Each row below holds a small network's activations on one input, seen along a few directions.
Each table varies a few parts of the input and shows all the possible inputs, shuffled.
A made-up example of a description, with smaller parts first: one of 5 places around a ring, together with either a single point or (one of 2 separate values, together with one of 4 places along a line) or one of 9 places along a line.
Shared parts are said once, and a part with two or three values counts as separate values.
In the rows, zero is written as 128.

Other details of the inputs shift rows strongly along three fixed directions, in all tables alike. That doesn't count.

A family of inputs:
x1: [127 116 126 134 118 131 132 133 130 140 137 125]
x2: [129 143 141 115 124  88 107 113 113 136  74 108]
x3: [132 128 139 136 127 131 140 130 136 134 131 134]
x4: [117 129 119 139 125 132 128 129 121 139 142 120]
x5: [106 145 125  96 103 139 113 129 116  85 139 154]
x6: [138 105 112 122 230  96 100 144 170 136 148 113]
x7: [133 129 119 132 129 141 133 119 129 137 129 124]
x8: [128 120 125 135 117 127 135 130 136 137 137 125]
x9: [127 127 137 137 123 129 137 133 137 134 136 129]
x10: [124 146 135 122 115  82  95 121 105 138  91  97]
x11: [120 136 134  91  98 136 114 137 117  84 142 158]
x12: [139 120 128 130 124 139 136 124 135 136 126 128]
x13: [135 119 138 129 131 140 142 128 131 135 124 132]
x14: [128 136 129 136 134 133 140 122 129 135 131 133]
x15: [122 132 130 137 134 134 136 128 119 134 138 123]
x16: [131 123 140 135 129 135 137 133 130 136 131 134]
x17: [118 134 117 140 123 129 131 126 127 137 142 120]
x18: [123 136 128 137 132 131 140 125 125 132 138 123]
x19: [124 137 136  90 102 138 117 133 116  84 137 162]
x20: [134 126 108 154 128 133 134 128 126 121 122 130]
x21: [129 148 146 119 123  83 103 120 102 132  87 100]
x22: [127 122 109 153 130 133 135 129 123 123 120 133]
x23: [126 125 120 132 131 141 134 120 126 139 127 127]
x24: [133 115 129 129 126 140 137 125 133 138 125 131]
x25: [134 132 123 133 131 141 135 122 129 135 128 126]
x26: [127 127 125 132 133 141 135 123 126 138 127 128]
x27: [136 123 136 129 130 137 145 125 137 133 124 133]
x28: [115 135 103 109 105 134 120 128 112  73 124 163]
x29: [125 148 146 123 119  88  96 123 111 134  84 101]
x30: [128 118 136 135 123 132 136 135 129 135 136 125]
x31: [135 123 135 135 121 132 135 134 132 133 138 123]
x32: [142 123 136 129 129 140 141 127 134 133 125 130]
x33: [133 119 128 129 125 136 140 122 138 136 125 131]
x34: [134 136 129 136 133 136 136 124 126 135 133 130]
x35: [130 104 103  75 182  96  78 152 161  85 160 135]
x36: [129 123 135 135 122 129 139 132 135 133 136 125]
x37: [127 122 139 137 124 133 133 136 131 136 136 129]
x38: [118 132 130 141 129 138 129 131 127 135 135 124]
x39: [127 129 118 132 129 138 137 117 132 137 127 127]
Each input here is: one of 3 separate values, together with either a single point or (one of 2 separate values, together with one of 6 places along a line).
Q: The inputs of x39 and x7 match in every part but the choice among 3 separate values. If x3 is changed in the same way as x39 into x7, which row does it become?
A: x19
Q: Which other rows agree with x26 in the choice among 3 separate values? List them by row number.
A: x1, x4, x6, x13, x15, x16, x22, x23, x24, x30, x37, x38
Q: Change only the place on the line of 6 in x17. List by row number the other rows that result.
A: x2, x5, x14, x18, x39
Q: Change only the choice among 2 separate values in x31. List by row number the other rows that result.
A: x21
